These are the activations of a small neural network, seen along a few directions. Each row is one input.
In each table, some parts of the input vary, and every possible input appears once, in random order.
A made-up example of a description, with smaller parts first: ring(5) and (point or (values(2) and line(4)) or line(11)).
Shared parts are said once, and a part with two or three values counts as separate values.
(in the rows, 128 means zero)

Other details of the inputs shift rows strongly along two fixed directions, in all tables alike. That doesn't count.

A family of inputs:
row 1: [116 149 136 105 128 117 145 111 127  96 141 113 235 146]
row 2: [122 130 126 131 114 120 122 126 125 126 123 132 132 125]
row 3: [142 125 127 135 103 130 140 139 110 146 128 135  64 119]
row 4: [126  95 143 142 113 143 100 149 152 119 117 130  67 152]
row 5: [124  84 148 122 121 153  94 156 174  88 119 121 101 187]
row 6: [120 152 112 102 177 114 131 105 140  91 129 115 226 136]
row 7: [135 125 132 135 117 128 140 131 116 134 130 117 129 135]
row 8: [132 111 152 127 121 144 127 147 137 117 130 122 106 143]
row 9: [128 130 134 127 112 134 142 130 124 133 136 133 120 131]
row 10: [134 125 120 136 103 126 130 136 115 146 123 140  73 115]
row 11: [141  82 143 123 123 152 106 161 163  93 118 107 102 194]
row 12: [129 116 130 106 161 129  97 127 162  88 121 115 156 166]
row 13: [134  97 148 141 115 140 106 150 142 112 118 118  66 155]
row 14: [133 112 143 121 118 145 128 149 139 117 129 129 110 144]
row 15: [138  89 143 148 117 143 105 152 142 122 117 113  67 159]
row 16: [116 109 133  99 136 134 107 134 169  70 124 105 234 196]
row 17: [142 165  85 151 146 105 162 104  76 194 128 143  84  51]
row 18: [128 120 131 144 109 131 123 140 121 151 123 144  73 102]
row 19: [110 177 128 117 120 109 171  93  98 138 152 130 234 101]
row 20: [108 171 114 108 120 109 157 101 106 138 144 144 239  91]
row 21: [136 167 102 143 134 110 151 106  80 201 135 160  74  41]
row 22: [114 153 117 106 178 121 133 103 144  98 133 120 224 134]
row 23: [132  92 155 140 120 148 105 156 147 117 121 123  64 147]
row 24: [132 156  99 159  97 105 155 111  73 200 128 149  86  59]
row 25: [127 114 132 112 179 142 106 138 166  85 121 116 153 156]
row 26: [146  93 124 134 150 139  93 143 153 125 113 119  60 155]
row 27: [104 175 126 122 121 105 159  89 100 139 148 132 234  96]
row 28: [133 169 101 147 131 108 151  98  82 201 136 158  72  49]
Each input here is: line(4) and (values(2) or ring(5)).
- The inputs of row 8 and row 1 match in every part but the line(4) part. If row 21 is changed in the same way as row 8 into row 1, which row does it become? => row 12
- Which other rows does row 23 become when the ring(5) part takes its other values? List them by row number. => row 8, row 14, row 18, row 20
- Which other rows does row 24 become when the line(4) part takes its other values? List them by row number. => row 2, row 4, row 18
- Which other rows does row 28 become when the values(2) part takes its other values? List them by row number. => row 22
